These are the activations of a small neural network, seen along a few directions. Each row is one input.
In each table, some parts of the input vary, and every possible input appears once, in random order.
A made-up example of a description, with smaller parts first: one of 5 places around a ring, together with either a single point or one of 9 places around a ring or (one of 3 separate values, together with one of 6 places along a line).
Shared parts are said once, and a part with two or three values counts as separate values.

Rows:
x1: [ 48 -41 -41 -48 -42  -7 -44  54  24  -5 -20  29  16  28 -16]
x2: [ 40  39   9 -14   0  47 -12 -91 -49 -35  30 -16 -34  -8 -52]
x3: [-54 -48  27  40  75 -71  17 -10  36   0 -53 -37   3  25  25]
x4: [ 54 -11 -40 -51 -60  14 -51  32  43   1   0  49  14  39 -56]
x5: [-17 117  21  29 -48  68  62  -9 -83  42  88  17 -16 -66  39]
x6: [-90  87  57  60 -41  24  74  27  52  63  47  39  35 -61  12]
x7: [ 26  -4  -4  -4  46  10  -2 -53 -78 -40  -5 -52 -40 -14  28]
x8: [  -4   58  -24   -9 -114   34   19  117   21   58   74   78   30  -21
   35]
x9: [-44 -24  46  24  43 -14   9 -23  56  -6 -32   1  14  -3 -43]
x10: [ 40 -65 -51 -41 -24 -26 -41  65  10  -6 -34  10  18  33  22]
x11: [ 19  -9 -26   7  63 -21   1 -50 -86 -33 -10 -73 -47   5  55]
x12: [ 34 -75 -71 -35  -9 -54 -37  65   5   6 -36 -15  12  55  50]
x13: [-47 -42  44  31  61 -37  15 -11  43  -7 -48 -18  13   4  -5]
x14: [ 35  11   6  -8  25  30  -6 -69 -66 -40   9 -31 -36 -19  -8]
x15: [-39   7  47  18  25   3  -3 -44  73   0 -10  18  17   2 -85]
The inputs of x13 and x10 match in every part but one. If x15 is changed in the same way as x13 into x10, which row does it become?
> x4
What is each input in this table made of?
> one of 3 separate values, together with either a single point or one of 4 places along a line
Which other rows agree with x11 in the choice among 3 separate values? List them by row number.
> x2, x5, x7, x14

Rows:
x16: [ 50   3 -30 -24  -2  21 -13 -18 -77 -26  14 -24 -31  -5  27]
x17: [-34 -54  15  21  59 -56   1  -5  38  -8 -53 -28   7  24   9]
x18: [-63  70  63  43 -21  34  49  -7  40  36  40  39  20 -43 -31]
x19: [ -6  44  37  24  43  32  23 -97 -59 -25  17 -39 -36 -34 -16]
x20: [  8 -76 -16 -16  27 -46 -31  25  36 -15 -57 -10  14  37  -1]
x21: [ 80  -3 -56 -48 -23  22 -39 -10 -73 -29  17 -12 -32  17  10]
x22: [ 38 -84 -44 -41   6 -44 -56  32  40 -17 -55   1  14  59 -17]
x23: [-49  52  23  32 -34  12  43  38  24  47  36  32  21 -30  18]
x24: [ 23  25 -34 -29 -92  23 -12  73  28  34  37  59  26   4  -4]
x25: [-49 -34  50  31  74 -32   5 -50  56 -19 -47 -23   6   7 -43]
x26: [  8  24  -1  13  31  10  17 -49 -76 -16  16 -44 -34 -18  36]
x27: [ -7  32  -7  -5 -68  23  12  67  23  37  34  49  26 -17  12]
What is each input in this table made of?
> one of 3 separate values, together with one of 4 places along a line
The inputs of x20 and x25 match in every part but the place on the line of 4. If x27 is changed in the same way as x20 into x25, which row does it become?
> x18
Change only the choice among 3 separate values in x17. List by row number the other rows that result.
> x23, x26

Rows:
x28: [-36 -49  42  31  93 -36   9 -67   3 -39 -52 -62  -7 -10   4]
x29: [ 32  -7 -39 -32 -44   5 -32  26  30  -4   5  20  13  20 -22]
x30: [ 43 -30 -54 -43 -62   8 -24  88 -12  12  11  27  15   9  34]
x31: [ 46 -22 -25 -16  50  -1 -18 -42 -97 -48 -22 -58 -43  -1  37]
x32: [-64 111  56  48 -35  62  63  -3   1  43  85  50   5 -64 -15]
x33: [ 35 -26 -28 -41 -59  18 -34  53  29   7  -6  43  31  13 -24]
x34: [-41 -25  15  26  30 -43   9 -10  43  17 -35 -15  14  22  -2]
x35: [ 39 -26  -1 -18  51  11 -25 -78 -48 -53 -34 -45 -36  -2 -21]
x36: [-31 -40  15   5 -16 -32   7  68  75  33 -46  39  50   8  -2]
x37: [-91 110  65  64 -21  49  79   1  24  64  59  30  24 -76  -1]
x38: [ 42 -11 -37 -20  21  -7 -15 -21 -79 -21  -4 -39 -31  16  35]
x39: [-16 122  37  20 -78  78  48 -17 -29  35  90  43   1 -72 -19]
x40: [ -2 -42  31  15  87 -15  -6 -62 -17 -55 -34 -45 -31   1 -15]
x41: [ -7 -27  19  11  57 -20  -2 -39   0 -27 -21 -27 -20  20 -18]
x42: [ -8 -17  -6  -5  -8 -23 -18  41  59   2  -5  25  12  25 -14]
x43: [ -8 -19   6   7  24 -25  -9  -7  23   0 -11  -1  -4  32 -18]
x44: [ 42  -7 -51 -22 -11 -10 -20  11 -51   3   9 -13 -16  24  36]
x45: [ -2 122  19  21 -85  76  61  12 -65  35 100  31 -13 -65  50]
x46: [-40 -34  29  28  63 -40  13 -44  20 -11 -40 -43   3   9   0]
x47: [ 36 -12 -12 -22  22   5 -22 -55 -30 -26 -17 -27 -21  16 -24]
x48: [-40 -22   2  14  -2 -42   4  39  79  19 -31  11  30  13   0]
x49: [ -4 -33   6 -16 -25 -14 -17  71  59  13 -16  48  29  18 -16]
x50: [ 34  -5 -26 -23 -10   0 -27 -23  -6  -3  -4  -3  -3  28 -24]
x51: [ 41 -10 -64 -34 -44  -4 -25  59 -12   3  19   9  -3  15  38]
The inputs of x39 and x32 match in every part but one. If x33 is changed in the same way as x39 into x32, which row does it become?
> x49
What is each input in this table made of?
> one of 4 places along a line, together with either a single point or one of 5 places along a line
Change only the place on the line of 5 in x30. List by row number the other rows that result.
> x31, x38, x44, x51
A walk changes only the place on the line of 5. It starts at x35 and steps to x47. List the rest of the walk in order.
> x50, x29, x33
